These are the activations of a small neural network, seen along a few directions. Each row is one input.
Each table varies a few parts of the input and shows all the possible inputs, shuffled.
Descriptions start from the smaller parts, as in this example, which fits no table here: one of 6 places along a line, together with either a single point or one of 9 places along a line or (one of 3 separate values, together with one of 5 places around a ring).
Shared parts are said once, and a part with two or three values counts as separate values.
In the rows, zero is written as 128.

Other details of the inputs shift rows strongly along two fixed directions, in all tables alike. That doesn't count.

Table:
row 1: 138 126  92 124  93  95 169 155 157 113 124 110 104 101  70
row 2: 132 128 120 128 140 166 109 128 129 124 163 119 147 105 145
row 3: 136 127 126 130 142 165 113 130 135 126 167 121 150 104 145
row 4: 131 136 184 138 141 109 130 131 111 148 104 152 136 157 145
row 5: 124 141 164 137 138 109 124 128 103 142  97 150 135 153 157
row 6: 142 124 135 126 143 165 118 129 139 128 170 118 155 104 142
row 7: 132 126 106 125 132 162  99 115 131 118 147 114 142 110 155
row 8: 141 131 121 127 119 139 136 136 147 123 142 114 135 103 122
row 9: 133 120 107 125 138 168  96 109 125 116 152 115 138 118 145
row 10: 107 135  88 113 101 113 189 137 169 134 132 116 103 113  73
row 11: 135 135 111 125 135 162 111 126 134 122 149 117 153 102 157
row 12: 131 125 109 127 134 166  96 114 131 119 151 117 139 111 150
row 13: 131 117 114 124 141 163 101 119 129 119 161 116 143 114 147
row 14: 127 133 152 129 138 109 113 119 105 135  91 147 133 159 163
row 15: 132 116 109 122 141 165 100 111 125 115 156 114 142 118 146
row 16: 101 134  95 114 109 114 169 125 153 136 119 124 102 128  93
row 17: 123 131 173 135 146 104 127 133 101 143 108 153 136 159 149
row 18: 129 111  93 126  98  98 158 149 148 111 133 110  96 110  60
row 19: 123 135 159 134 136 110 117 122 103 139  94 149 132 155 159
row 20: 130 128 113 128 135 167 101 118 131 122 153 119 142 107 149
row 21: 135 128 127 131 141 166 112 129 136 127 166 122 148 105 144
row 22: 131 121 113 125 138 166  97 117 130 119 157 117 139 113 147
row 23: 128 126 115 127 138 167 101 121 130 122 156 118 142 108 147
row 24: 125 122 159 128 146 109 114 114  96 134 101 147 130 170 152
row 25: 131 121 106 125 137 168  96 109 126 116 150 114 139 118 146
row 26:  96 140 139 119 132 105 151 111 123 152  91 150 114 169 138
row 27: 135 116 103 129 101  94 170 158 153 116 141 114 100 105  55
row 28: 143 123 135 125 144 162 119 129 139 129 169 117 156 105 143
row 29:  96 151 156 122 142 120 148 114 118 161 100 156 133 164 156
row 30:  97 143 143 116 143 123 137  98 113 152  91 152 124 177 160
row 31: 130 110  91 125  99  95 159 149 148 110 134 109  96 111  60
row 32: 131 131 110 131 121 143 125 133 137 121 145 118 128 105 119
row 33: 130 121  85 127  89 101 154 145 150 109 122 109  95 105  67
row 34: 134 134 121 129 136 165 112 127 137 124 157 120 150 101 151
row 35: 135 117  70 119  92 105 149 133 148 101 116 101  98 113  74
row 36: 134 132 186 137 144 109 131 132 110 147 107 152 137 157 147
row 37: 125 131 151 131 137 112 112 111  98 133  88 145 128 166 158
row 38: 132 126 121 133 115 115 147 145 142 124 135 123 115 115  93
row 39: 134 116  98 123 124 145 116 119 130 112 144 111 123 118 118
row 40: 137 124 127 127 146 161 116 130 135 127 171 120 153 104 145
row 41: 144 134 124 122 135 163 119 128 144 125 151 115 157 100 154
row 42: 121 126 145 135 108  59 148 130 106 130  62 148  87 176  92
row 43: 138 128 121 130 101 100 161 147 149 122 118 119 109 114  82
row 44: 104 146 165 121 119  72 190 131 131 163  74 156 107 174 106
row 45: 122 134 165 138 129  88 139 139 106 140  95 152 115 158 120
row 46: 131 118  81 126  89 102 149 140 150 106 123 107  93 109  69
row 47: 132 139 182 138 139 111 129 129 112 147 101 153 136 154 148
row 48: 132 116 113 123 142 162 102 119 130 119 161 115 144 114 148
row 49: 128 140 170 137 139 107 129 132 108 144  99 152 137 152 156
row 50: 123 142 166 138 137 108 123 128 103 142  97 153 134 154 154
row 51: 128 117 108 128 107 102 147 143 136 117 124 120 101 121  82
row 52: 133 126  99 122 119 138 123 129 139 116 135 114 131 106 128
row 53: 131 126 122 128 142 164 111 129 130 124 166 119 149 106 145
row 54: 132 126 102 124 133 168  97 107 128 114 144 113 141 116 152
row 55: 121 131 167 135 141 110 116 125 100 141 102 153 127 160 148
row 56: 122 130 161 134 140 111 111 120 101 138  99 150 126 163 151
row 57: 124 126 163 133 143 110 113 122  99 138 102 150 127 164 152
row 58: 126 137 168 139 127  87 143 140 113 142  93 153 117 155 123
row 59: 130 131 119 129 139 166 107 126 131 124 160 119 146 105 145
row 60: 139 118 112 132  85  73 184 162 158 118 117 114  84 116  33
Description of these inputs: one of 6 places along a line, together with either a single point or one of 9 places along a line.
The inputs of row 17 and row 48 match in every part but the place on the line of 6. If row 5 is changed in the same way as row 17 into row 48, which row does it become?
> row 7
List by row number the other rows that have the place on the line of 6 in common with row 41.
> row 4, row 6, row 8, row 28, row 36, row 43, row 44, row 47, row 60

Table:
row 61: 129 127 114 131 114 103 128 124 115 119 100 130 110 139 115
row 62: 126 137 130 116 155 182  90  94 123 134 135 127 166 134 204
row 63: 135 119 142 134 124 107 140 134 127 125 121 133 116 138 104
row 64: 130 136 151 126 148 151 124 128 125 141 143 133 151 127 151
row 65: 140 123 144 140 102  68 163 161 132 125 103 132  98 131  77
row 66: 134 143 163 131 165 187  94 118 123 148 160 136 179 113 204
row 67: 125 118 127 129 127 101 134 135 121 124 117 134 111 142 110
row 68: 142 130 150 140 118  99 141 154 127 125 121 133 128 120 111
row 69: 118 129 129 129 105  75 170 141 136 135 102 133  93 147  75
row 70: 144 134  92 124 132 200 115 136 167 117 202  95 169  53 140
row 71: 110 129 128 121 140 148 117 110 120 136 133 131 138 137 155
row 72: 128 136 157 126 169 192  95 103 122 145 162 139 174 126 198
row 73: 128 119 130 136 105  72 156 144 128 125 102 130  91 148  71
row 74: 100 150 249 137 183  79 114 107  53 182  47 211 147 237 222
row 75: 129 119  73 124 102 139 122 132 147 104 143 104 105  99  89
row 76: 119 116 124 128 120 105 130 127 115 125 111 129 110 144 109
row 77: 141 117  76 114 119 163 107 114 148 103 152  96 134  95 129
row 78: 146 118 104 125 131 171 116 136 145 111 180 100 144  88 118
row 79: 119 128  69 119 102 144 138 129 157 111 144 104 106  96  92
row 80: 117 133 109 129  99  76 165 133 129 124  82 131  90 147  86
The inputs of row 64 and row 69 match in every part but one. If row 78 is changed in the same way as row 64 into row 69, which row does it become?
> row 73
What is each input in this table made of?
> one of 2 separate values, together with one of 10 places along a line

Table:
row 81: 109 143 115 123 134 136 126 111 117 137 114 135 127 144 150
row 82: 111 111 133 117 151 139 122 107 119 135 138 135 124 164 128
row 83: 143 134 159 138 133 133 123 136 126 131 130 134 136 128 139
row 84: 123 117 162 125 151 134 140 123 124 146 154 136 135 141 126
row 85: 148 130 159 139 138 129 116 139 123 130 129 135 140 124 134
row 86: 143 130 156 142 138 123 116 142 112 128 139 140 140 123 134
row 87: 126 120 129 135 131 125  97 122 102 117 122 133 129 138 140
row 88: 107 148 152 132 134 136 134 136 134 152 134 143 138 124 140
row 89: 134 110  57 120  62  70 183 149 159  96 101  93  67 109  14
row 90: 131 126 133 127 127 133 104 115 116 123 113 130 123 141 145
row 91: 128 132 123 122 132 127 115 106 124 126 109 126 132 144 152
row 92: 127 112 129 136 134 120  95 129 100 116 124 130 126 136 145
row 93: 141 134 154 134 134 132 131 132 125 134 125 131 147 127 139
row 94: 112 135 117 116 136 134 125 109 121 128 111 135 129 144 152
row 95: 148 107  43 118 107 189 100 124 165  87 187  72 127  59  98
row 96: 133 134 149 124 134 129 139 130 137 142 125 137 146 127 149
row 97: 123 130 120 117 131 130 121 108 127 133 110 134 131 144 154
row 98: 139 135 151 133 133 127 136 128 132 135 126 129 147 130 147
row 99: 112 140 145 132  86  17 214 172 133 147  59 147  71 160  41
row 100: 157 109  62 130 119 182 111 155 167  91 219  81 140  41  96
row 101:  99 143 122 134 131 141 123 110 123 141 119 144 119 139 147
row 102: 123 138 145 122 140 130 143 132 131 140 127 137 145 127 148
What is each input in this table made of?
> one of 2 separate values, together with either a single point or one of 10 places along a line
The inputs of row 83 and row 90 match in every part but the choice among 2 separate values. If row 102 is changed in the same way as row 83 into row 90, which row does it become?
> row 94
Which other rows does row 93 become when the choice among 2 separate values takes its other values? List them by row number.
> row 89
